A small network was shown many inputs. Here are its activations along a few directions, one row for each input.
In each table, some parts of the input vary, and every possible input appears once, in random order.
A made-up example of a description, with smaller parts first: one of 8 places around a ring, together with either a single point or one of 9 places around a ring or (one of 3 separate values, together with one of 6 places along a line).
Shared parts are said once, and a part with two or three values counts as separate values.
(in the rows, 128 means zero)

Other details of the inputs vary at random and push rows far along three fixed directions, the same in every table; ignore that.

A family of inputs:
R1: [142 122 128 136 133 117 122 124 119 128 116]
R2: [117 131 144 130 138 145 134 112 132 128 123]
R3: [113 147 127 121 132 135 152 110 132 124 132]
R4: [ 95 138 123 115 151 177 148 102 150 131 134]
R5: [125  84 157 123  94 133  96 126 148 133 153]
R6: [141 152  99 131 141 109 120 123 109 115 126]
R7: [128 140 116 112 152 107 141 155  94 155 145]
R8: [144 153 127 112 134 113 140 141 109 154 138]
R9: [156 144 110 107 151 122 130 149 113 156 138]
R10: [120 130 114  95 136 143 132 152 115 152 129]
R11: [139 102 139 145  96 122  98 158 143 125 118]
R12: [115 127 130 122 150 138 142 111 131 122 118]
R13: [124 123 124 122 128 137 130 139 139 112 120]
R14: [153 142 103 156 117 122 142  85 123  54 102]
R15: [138 144 109 116 146  97 135 158  83 151 144]
R16: [164 156 109 109 152 108 127 156  99 154 141]
R17: [ 98 131 135 115 131 158 156 103 152 133 130]
R18: [108 108 150 138  95 125 109 143 161 141 127]
R19: [158 146 115 117 144 116 123 147 105 159 135]
R20: [117 120 134 134 134 145 152 118 134 128 137]
R21: [125 127 133 126 142 140 140 109 129 127 119]
R22: [ 98 124 141 122 138 147 123 120 134 138 123]
R23: [145 104 153 125  84 109  92 129 142 129 136]
R24: [152 120 118 116 116 118 104 103 121 104 141]
R25: [144 140 119 114 130 117 138 134 112 153 133]
R26: [114 120 136 118 124 166 138 128 148 127 124]
R27: [130 130 117 121 144 134 128 133 141 129 132]
R28: [148 122 151 156  92  99 103 147 138 130 123]
R29: [147 148 119 138 120 104 132 119 110 119 126]
R30: [117 123 140 135 133 140 124 115 128 133 119]
R31: [128 127 138 136 112 136 135 114 143 131 125]
R32: [142 148 112 107 138  94 137 147 106 147 134]
R33: [107 141 129 123 120 133 136 117 132 131 129]
R34: [111 126 126 122 139 179 146  96 152 136 127]
R35: [135  97 143 159 104 111 109 152 139 131 132]
R36: [108 128 140 127 144 141 134 118 134 126 122]
R37: [131 112 133 144 117 111  95 154 155 128 125]
R38: [135 138 130 135 139 132 135 105 115 125 116]
R39: [141 107 135 150 109 122  94 147 151 135 125]
R40: [156 122 116 140 115 101 116  65 116  55 118]
R41: [ 89 134 123 110 131 176 145 112 137 121 121]
R42: [137 107 145 165 102 103 104 153 129 127 134]
R43: [130 137 118 110 144 144 125 140 118 168 138]
R44: [119 142 116 102 155 136 126 148 121 165 139]
R45: [124 133 124 137 139 116 146 129 116 113 138]
R46: [107 119 141 124 139 168 143  99 142 143 120]
R47: [122 111 153 150 116 101  92 154 140 126 116]
R48: [140 130 129 152 124 117 135 124 115 121 133]
R49: [148 157  95 152 131 103 146  92 110  36 104]
R50: [142 132 128 132 116 132 125 135 123 120 118]
R51: [140 137 107  99 144 113 132 161 104 145 126]
R52: [133 146 110  95 148 118 132 163  96 150 132]
R53: [ 87 118 126 125 135 162 155 108 137 130 133]
R54: [128 126 127 130 117 141 121 137 126 124 122]
R55: [140 121 122 108 118 137 122  97 117 103 135]
R56: [121 126 123 133 137 147 156 104 125 131 134]
R57: [133 110 155 156 110 113 114 155 137 129 139]
R58: [137 127 117 140 136 104 142 131 117 106 132]
R59: [146 144 101 106 148 110 120 151 107 154 134]
R60: [123 109 160 141  97 131 116 143 164 142 129]
R61: [142 162 103 160 120  83 140  83 116  53 112]
R62: [120 101 141 150 114 106 114 157 143 127 132]
R63: [112 127 141 118 123 167 138 130 144 127 126]
R64: [108  97 154 139 115 130  98 143 154 137 117]
R65: [ 89 121 136 115 148 161 143 105 145 135 121]
Description of these inputs: one of 5 separate values, together with either a single point or (one of 2 separate values, together with one of 6 places around a ring).
Changing only the choice among 5 separate values turns R47 into R52. The same change can be made to R64. Which row results? -> R10
Changing only the choice among 5 separate values turns R38 into R48. The same change can be made to R22. Which row results? -> R15
Change only the choice among 2 separate values in R11. List by row number the other rows that result. -> R54
Which other rows agree with R32 in the choice among 5 separate values? List them by row number. -> R3, R8, R17, R18, R23, R25, R28, R29, R31, R33, R60, R61
Change only the choice among 2 separate values in R63. List by row number the other rows that result. -> R26
Change only the place on the ring of 6 in R43. List by row number the other rows that result. -> R4, R6, R16, R19, R44
Change only the choice among 5 separate values in R27. List by row number the other rows that result. -> R12, R13, R17, R58

A family of inputs:
R66: [125 113 161  82 120 184 148  89 141 176 151]
R67: [126 112 123 137 115 113 117 124 145  84 125]
R68: [157 100 150 175  86 106  97  62 143  72 127]
R69: [106 111 143  80 124 160 109 167 129 180 132]
R70: [157 115 148 159 110  99 113 190 133 142 128]
R71: [111 128 119 157 107 131 139  76 137  50  99]
R72: [163 148  98  98 156  76 136 173  83 159 150]
R73: [112  99 141  95 118 163 106 161 132 161 135]
R74: [108 107 157  94 102 182 144  65 136 152 149]
R75: [113 124 130 111 142 181 153 123 148 143 126]
R76: [151 111 140 167 110  90  70 122 139  82 103]
R77: [134 125 139 123 101 151 133  68 135 123 146]
R78: [ 89 124 158 143 147 146 139 131 138 152 131]
R79: [131 125 126 146 126 141 141 127 147 126 120]
R80: [166 147  99 122 171  85 139 152  76 162 140]
R81: [157 161 103 129 173  79 141 130  79 148 124]
R82: [ 89 121 144 144 154 162 157 110 135 135 135]
R83: [147 105 145 178 109  80  79 136 141  92 103]
R84: [156 121 143 139 108  99  95 181 139 142 113]
R85: [ 93 129 136 115 138 137 141 123 152 141 132]
R86: [117 106 151  81 112 159 133 107 135 182 167]
R87: [ 72 129 130 116 146 190 183 106 125 139 139]
R88: [126 137 125 138 114 124 109 134 143 122 117]
R89: [158 181 106 107 160  79 142 179  66 179 144]
R90: [125 115 138 140 115 129 109 173 150 169 141]
R91: [137 203  64 124 171 120 183  62  87  93 115]
R92: [117 136 124 164 120 135 146 111 137 100 132]
R93: [158 112 131 140  96 112  67 172 142 126 130]
R94: [ 98 119 140 123 132 133 146 147 138 139 150]
R95: [125 103 128 137 110 125 116 145 127 115 125]
R96: [117 128 118 144 115 129 116  74 153  38 104]
R97: [ 84 110 137 106 134 175 155 132 141 170 138]
R98: [131  94 147 123 130 139  85 156 139 156 131]
R99: [130 174  98 112 159 105 179 121  64 124 128]
R100: [156 139  94 136 164 102 141 105  88  98 122]
R101: [146 198  85 120 179 120 201  89  74  99 115]
R102: [144 163 113 106 153  67 146 168  82 151 144]
R103: [148 102 128 116 111 100  78 176 138 122 136]
R104: [ 79 126 135 116 133 169 159 110 140 151 122]
R105: [136 133 123 145 104 125  90 118 147  92 109]
R106: [151 117 129 129 115 140 106 144 145 115 116]
R107: [148 132 138 150 118 100 116 159 142 139 111]
R108: [ 83 118 136  94 137 161 135 127 154 146 136]
R109: [159 120 141 131 104 111  84 168 145 129 108]
R110: [122 137 103 170 112 146 135  68 150  45 112]
Describe the family of inputs behind these rows. -> one of 5 separate values, together with either a single point or (one of 2 separate values, together with one of 4 places along a line)
Changing only the choice among 5 separate values turns R109 into R76. The same change can be made to R66. Which row results? -> R68
Changing only the choice among 5 separate values turns R100 into R95. The same change can be made to R98. Which row results? -> R73
Change only the choice among 5 separate values in R90. List by row number the other rows that result. -> R72, R79, R80, R97
Change only the place on the line of 4 in R104. List by row number the other rows that result. -> R69, R71, R99
Change only the choice among 2 separate values in R83. List by row number the other rows that result. -> R100
Change only the choice among 5 separate values in R101. List by row number the other rows that result. -> R78, R89, R99, R102

A family of inputs:
R111: [ 89  78 173 166 106 131  81 128 178 122 137]
R112: [103 124 141  94 164 128 122 155  97 203 139]
R113: [141 132  97 160 146 118 165  97 117  70 125]
R114: [104  59 213 103  50 131  87 180 172 203 168]
R115: [198 144 104 160 105  92  93 113 113 103 112]
R116: [205 141 117 127 124  92  87 153 109 149 139]
R117: [124 142 103 151 147 100 131  81 103  90 122]
R118: [197 150 123 162 121  90  99 123 113  97  95]
R119: [ 89 160 139 156 126 151 189  73 143  90 113]
R120: [137 142  97 135 147 141 164 102  99  94 146]
R121: [120 105 151 146 116 191 117  83 194 132 114]
R122: [ 91 160  96  38 176 184 151 165 104 193 131]
R123: [ 98 145 121 100 178 184 193 127  98 160 135]
R124: [ 95 167 120  61 178 170 201 136 110 229 166]
R125: [ 92 159 129 151 116 156 180  66 140  96 116]
R126: [ 91 144 113  87 171 195 189 118  99 170 141]
R127: [136 165 102 156 110 110 162  87 116  95 127]
R128: [155 162 121 139 132  76 156 161 108 148 127]
R129: [150  36 221 113  40 138  26 187 193 198 147]
R130: [171 109 108  81  93  57  78 176  96 104 133]
R131: [149 157 105 112 143  92 110 185 102 112 108]
R132: [157 121 122 147 146  51  96 148 105 124 129]
R133: [132 121 160 160  82  97 110 157 155 135 152]
R134: [195 146 120 124 125 101  88 155  99 163 115]
R135: [ 70  91 148 157 102 201 140 103 177 119 135]
R136: [126 141  97  74 140 131 108 188 113 176 134]
R137: [ 60  86 170 172 132 163 126  92 189 108 107]
R138: [105 141 102 129 126 150 125  97 153  55 120]
R139: [ 77  85 159 181 115 184 153 110 187  95 112]
R140: [ 98 120 149 162 143 115 126 103 130  98 109]
R141: [182 140 125 102 157 126 114 176 116 205 122]
R142: [101 157  93  81 176 163 161 134 123 129 113]
R143: [126 127 102 147 122 113 110 128 158  58 105]
R144: [159 117 105 113 114 107 149  92  85  74 144]
R145: [158 107 131 131 113  50  96  99  87  81 142]
Changing only one part turns R142 into R128. The same change can be made to R131. Which row results? -> R119
Describe the family of inputs behind these rows. -> one of 5 separate values, together with either a single point or one of 6 places around a ring
Change only the choice among 5 separate values in R138. List by row number the other rows that result. -> R111, R116, R120, R133
